Each row below holds a small network's activations on one input, seen along a few directions.
Each table varies a few parts of the input and shows all the possible inputs, shuffled.
Descriptions start from the smaller parts, as in this example, which fits no table here: one of 3 separate values, together with either a single point or one of 11 places along a line or (one of 4 places along a line, together with one of 5 places around a ring).
Shared parts are said once, and a part with two or three values counts as separate values.
In the rows, 128 means zero.

Table:
x1: [105 165 112 151 117 169  78  60 169 103 177  72 117  88 133]
x2: [203  82  76 218 188  97 127  79  93 146 140 179  88 158 140]
x3: [ 68 146 174  61  78 147 124 172 152 129 114  98 163 105 111]
x4: [174 134 129 116 198 101 135 206  79 126 102 213 146 123 129]
x5: [182 101 116 108 173  96 164 192  57 146  84 206 150 158 122]
x6: [164  63 120 182 206  91  98  87  56 146 108 215 101 154 107]
x7: [119 163 148 110  63 144 131 122 196 119 140  77 129 100 167]
x8: [ 79 144 191  73  83 136 100 129 159 119 108 111 142  96 136]
x9: [154  65 113 157 167  92 129 105  47 148  96 201 108 206 112]
x10: [ 63 140 174  85  99 132  90 106 162 122 122 103 112  81 103]
x11: [ 68 182 129 109  66 169 139 147 185  92 179  25 161  80 129]
x12: [ 85 147 134 140 106 172 120  75 188 121 172  58 105 108 130]
x13: [ 64 145 155 114 136 162  47  67 133 102 144 107 130  83 102]
x14: [171  77 127 135 161  84 160 149  61 160  67 196 133 199 114]
x15: [221 119  72 145 155 104 192 185  94 144 115 169 137 162 155]
x16: [ 45 127 177 103 125 164  89  82 153 120 140  92 118 105  98]
x17: [108 166 131  98  58 156 154 165 188 128 146  63 150 109 142]
x18: [212 152  85 152 179 108 164 198 116 125 133 177 134 127 161]
x19: [209  95  82 172 143  92 189 143  97 159  98 159 120 202 147]
x20: [104 160 131 122  80 141 121  98 198 122 155  69  99  85 134]
x21: [ 26 163 172  72  86 161 109 154 150  92 147  60 175  76  98]
x22: [192  83  68 193 149  99 157  98  83 147 127 165  96 209 145]
Question: What do these inputs look like to the network?
Answer: one of 2 separate values, together with either one of 5 places along a line or one of 6 places along a line
Question: A walk changes only the place on the line of 5. It starts at x6 and steps to x9. List the rest of the walk in order.
Answer: x14, x5, x4
Question: Change only the choice among 2 separate values in x14. List by row number the other rows that result.
Answer: x19

Table:
x23: [155 128  90 174 160 132 129 108 123 122 158 128 114 130 134]
x24: [109  97 140 119 125 118 133 127  91 137 103 141 138 166 107]
x25: [142 110 102 154 111 126 159 111 129 141 134 107 116 168 132]
x26: [123 116 126 137 173 125 102 124  84 119 127 162 135 127 108]
x27: [137 156 107 126 109 140 161 166 152 120 150  93 145 116 140]
x28: [125 147 150  92 121 125 139 175 144 128 115 134 140 103 132]
x29: [145 118 132 139 171 115 107 117 113 131 122 170 110 114 123]
x30: [130  99 145 121 122 109 137 121 120 150  99 149 113 154 123]
x31: [105 144 144  89 124 136 134 179 115 117 120 126 166 115 116]
x32: [143 158 128 108 103 130 142 164 154 122 129 116 143 109 152]
x33: [ 38 149 167 111  86 169  71  58 184 107 161  55 115  79 110]
x34: [149 111 123 137 105 116 140 109 130 144 113 131 115 160 143]
x35: [163 130 110 156 154 122 110 106 124 125 136 151 113 121 144]
Question: What do these inputs look like to the network?
Answer: either a single point or (one of 3 separate values, together with one of 4 places along a line)
Question: Change only the choice among 3 separate values in x25. List by row number the other rows that result.
Answer: x23, x27
Question: Change only the choice among 3 separate values in x30. List by row number the other rows that result.
Answer: x28, x29

Table:
x36: [117  79 113 155 187 131 101  79  71 146 124 165 107 161  80]
x37: [205 128 111 154 192  90 156 171 116 145 105 193 109 129 140]
x38: [ 51 153 181  95  50 139  60  84 177 103 137  70 141  56 121]
x39: [189 104 108 171 197  95 130 112 111 138 130 191  80 116 139]
x40: [173 115 132 104 109 110 206 181 146 167  89 137 126 159 146]
x41: [ 75 165 120 141  55 153 105  98 192  95 185  25 141  64 129]
x42: [ 65 154 166 115  67 136 101  98 216 120 158  53 106  43 120]
x43: [190 126 124 132 178  92 114 158  78 128  84 209 144 142 143]
x44: [183 128  88 129  98 125 209 181 120 143 117 108 160 179 156]
x45: [175 119 132 103 126  94 138 196  87 138  87 199 157 150 152]
x46: [ 14 137 176 100  81 147  84 106 157 102 154  56 145  59  77]
x47: [ 58 186 174  46  51 155  90 134 178 100 125  73 152  73 129]
x48: [144  80 126 172 120 100 150  69 141 161 115 134  66 184 133]
x49: [201 134  73 149 129 108 183 209  99 131 136 155 156 157 158]
x50: [199 118  62 197 187 111 134 110  85 114 159 164 116 136 149]
x51: [ 79 192 130 125 100 208 108 106 202  93 194  34 148  88 152]
x52: [190 120 118 124 140  92 180 210 125 154 108 183 122 137 149]
x53: [154  92  80 198 109 117 154  67 116 137 143 107 101 204 143]
x54: [216 142  65 179 181 106 160 170  91 121 133 166 144 149 150]
x55: [178 109  59 196 160 137 123  69 105 138 156 135 103 164 130]
x56: [130  79 140 151 105 103 108  55 102 145  95 150 100 197 136]
x57: [ 82 199 113  92  56 169 135 148 191  92 172  28 152  81 137]
x58: [138  87 117 155 214 105 112 121  52 122 126 195 120 133  98]
x59: [ 55 179 192  79  95 193  64  92 187 100 146  79 148  80 144]
x60: [ 72 187 159  66  67 152 131 148 216 117 146  57 117  60 127]
x61: [140 104 127 108 157 102 162 219  67 138 103 186 162 154 108]
x62: [ 23 170 169  52  81 163 114 156 158  99 142  59 157  76  85]
x63: [168  95 105 170 171 120 119  70 130 162 128 162  67 144 120]
x64: [174 102 122 150 183  98  87  98  72 122 109 207 115 129 142]
x65: [ 19 164 186  84 125 201  87 115 167  99 163  65 153  83 100]
x66: [ 93  64 134 158 136 111 133  77  82 146 111 137 105 201  93]
x67: [158 114 146  83  95 112 164 168 108 150  69 152 161 172 149]
x68: [154  94 119 149 157 123  76  57  91 146 107 178 102 157 124]
x69: [ 69 180 177  99 111 190 105 107 226 117 167  62 113  68 142]
x70: [154 111 119 137 209 100 138 180  58 128 100 197 149 146 100]
x71: [123  98 141  88 126 119 188 190  87 150  85 139 165 176 106]
Question: What do these inputs look like to the network?
Answer: one of 4 places along a line, together with either one of 3 separate values or one of 6 places along a line
Question: Change only the place on the line of 4 in x65. List by row number the other rows that result.
Answer: x51, x59, x69
Question: Change only the place on the line of 6 in x67. List by row number the other rows that result.
Answer: x43, x45, x56, x64, x68
Question: Change only the place on the line of 4 in x41. List by row number the other rows that result.
Answer: x38, x42, x46

Table:
x72: [199 130  69 216 167 120  95  51 135 118 169 144  81 118 165]
x73: [ 74 169 114 122  42 174 157 120 201 111 181   5 139 114 133]
x74: [ 10 140 207  47  41 163  90 109 156 113 111  63 164 115 105]
x75: [158  85  62 225 149 127 135  38 110 138 167 111  83 182 127]
x76: [148 130 109 181 235 141  66  76 102 109 162 177  98  96 119]
x77: [103  92 145 155 209 110  53  72  73 120 126 191 100 102  81]
x78: [ 96  61 151 149 148 118  66  29  65 142  97 169 106 184  96]
x79: [207 113  63 156 121 102 229 203  99 149 118 134 150 201 150]
x80: [151 116 145  85 180  86 146 231  61 132  81 215 163 118 105]
x81: [ 19 170 200  55 102 156  75 151 164  95 140  83 159  31  89]
x82: [196 154 109 113 205 118 159 237  90 123 117 202 163 112 143]
x83: [ 50 138 179  81  24 153 143 101 216 143 127  35 111 123 127]
x84: [136  56 126 183 131 109 121  19 125 169 114 141  55 190 119]
x85: [183  85 127 113 103  82 216 181 112 180  65 164 121 209 142]
x86: [247 156  70 150 138  96 188 214 123 132 123 169 147 135 188]
x87: [ 66 209 161  81 128 189  88 154 193  85 176  70 157  24 125]
x88: [117 212 118 115  61 168 115 130 227  94 183  38 138  48 170]
x89: [143  87 151  78 121  92 161 190  52 152  49 192 169 200 119]
Question: What do these inputs look like to the network?
Answer: one of 3 separate values, together with one of 6 places around a ring
Question: The inputs of x76 and x77 match in every part but the place on the ring of 6. If x87 is changed in the same way as x76 into x77, which row does it become?
Answer: x81
Question: Change only the choice among 3 separate values in x85. List by row number the other rows that result.
Answer: x83, x84
